Each row below is a small network's average activation on inputs in which a field has the value named, seen along a few directions.
Values that are neighbours, or in one group, have similar rows; names and order tell nothing.
In the rows, zero is written as 500.
Random noise pushes rows far along 8 fixed directions. That doesn't count. These rows show it; they differ only by the noise:
360, 579, 778, 341, 554, 651, 608, 414, 649, 498, 208, 527, 455, 517, 654, 665, 555, 534, 544, 450, 160
299, 581, 380, 497, 610, 600, 624, 531, 568, 390, 303, 318, 477, 427, 668, 651, 368, 563, 589, 368, 292
532, 423, 434, 327, 526, 429, 674, 528, 571, 535, 436, 476, 398, 507, 372, 574, 735, 537, 531, 487, 498
475, 800, 507, 702, 636, 607, 458, 392, 470, 338, 443, 450, 692, 465, 689, 408, 153, 478, 493, 616, 444
720, 575, 472, 676, 563, 329, 524, 424, 496, 489, 494, 474, 542, 510, 442, 395, 426, 593, 394, 634, 618
624, 574, 520, 421, 599, 469, 507, 453, 481, 466, 604, 515, 618, 439, 402, 364, 420, 450, 573, 676, 587
544, 358, 228, 561, 456, 417, 523, 649, 484, 472, 629, 467, 519, 469, 457, 578, 510, 503, 688, 443, 660
542, 643, 567, 455, 513, 466, 555, 389, 496, 507, 366, 469, 471, 571, 515, 446, 522, 626, 353, 587, 460
489, 549, 735, 252, 275, 456, 407, 540, 447, 578, 390, 426, 396, 493, 515, 449, 688, 572, 407, 293, 341
767, 504, 540, 607, 702, 239, 635, 486, 612, 483, 425, 337, 484, 306, 325, 414, 495, 514, 443, 486, 473


Values of Sut:
f7: 566, 421, 227, 702, 627, 518, 493, 563, 396, 509, 772, 658, 635, 464, 302, 484, 512, 297, 612, 678, 860
f4: 611, 127, 623, 581, 231, 255, 251, 726, 514, 719, 580, 404, 296, 396, 399, 581, 580, 578, 449, 184, 475
f10: 509, 414, 589, 691, 469, 498, 428, 395, 476, 603, 499, 639, 527, 631, 543, 497, 468, 496, 404, 565, 569
f6: 543, 623, 461, 608, 502, 511, 451, 565, 442, 345, 569, 447, 565, 396, 520, 352, 542, 229, 465, 323, 540
f5: 599, 302, 430, 546, 577, 431, 630, 517, 637, 498, 539, 622, 432, 587, 393, 609, 699, 460, 503, 562, 589
f9: 466, 305, 475, 199, 481, 578, 556, 350, 457, 607, 600, 615, 431, 648, 387, 489, 624, 620, 515, 780, 610
f8: 696, 472, 424, 576, 689, 377, 650, 519, 560, 419, 576, 478, 579, 375, 324, 432, 505, 414, 550, 578, 629
f2: 511, 578, 592, 379, 514, 476, 569, 522, 557, 502, 490, 459, 436, 464, 458, 447, 526, 488, 435, 491, 425
f1: 426, 612, 330, 709, 649, 435, 604, 625, 510, 440, 545, 388, 492, 287, 299, 415, 644, 198, 378, 291, 494
f3: 489, 393, 234, 495, 477, 441, 587, 501, 514, 562, 529, 474, 307, 608, 382, 546, 704, 587, 327, 451, 608
Each value of Sut is a pair of two hidden parts, and every pair occurs once (2 first parts, 5 second parts).
Changing only the second part turns f3 into f5. f9 has the same second part as f3; what does that change turn f9 into?
Answer: f6
Changing only the second part turns f4 into f1. f10 has the same second part as f4; what does that change turn f10 into?
Answer: f7

Values of Veb:
z2: 535, 432, 532, 320, 559, 497, 672, 497, 581, 554, 411, 515, 456, 481, 398, 571, 657, 516, 573, 535, 479
z4: 357, 568, 537, 329, 411, 574, 433, 566, 445, 444, 496, 417, 493, 452, 608, 468, 435, 516, 559, 339, 381
z3: 543, 622, 625, 519, 594, 539, 580, 399, 528, 478, 398, 621, 513, 600, 548, 516, 483, 584, 412, 644, 469
z7: 440, 672, 647, 425, 444, 526, 452, 465, 429, 535, 466, 477, 477, 481, 480, 374, 599, 438, 319, 448, 445
z5: 420, 289, 95, 828, 429, 501, 440, 666, 467, 468, 715, 552, 562, 556, 563, 673, 354, 472, 701, 486, 727
z6: 570, 640, 439, 789, 437, 428, 352, 655, 447, 339, 585, 356, 612, 341, 594, 389, 333, 373, 504, 277, 528
z10: 528, 628, 374, 426, 614, 509, 617, 404, 442, 447, 466, 424, 526, 539, 432, 391, 461, 546, 418, 654, 572
z8: 562, 524, 464, 485, 483, 515, 455, 391, 506, 444, 550, 485, 490, 547, 462, 375, 500, 486, 377, 547, 553
z9: 535, 475, 540, 466, 647, 512, 476, 468, 519, 513, 611, 512, 605, 372, 401, 449, 431, 355, 610, 615, 483
z1: 537, 471, 434, 702, 602, 431, 513, 442, 508, 548, 456, 503, 495, 527, 529, 551, 390, 576, 463, 613, 556
Each value of Veb is a pair of two hidden parts, and every pair occurs once (2 first parts, 5 second parts).
Changing only the second part turns z3 into z2. z6 has the same second part as z3; what does that change turn z6 into?
Answer: z10
Changing only the second part turns z5 into z9. z7 has the same second part as z5; what does that change turn z7 into?
Answer: z1
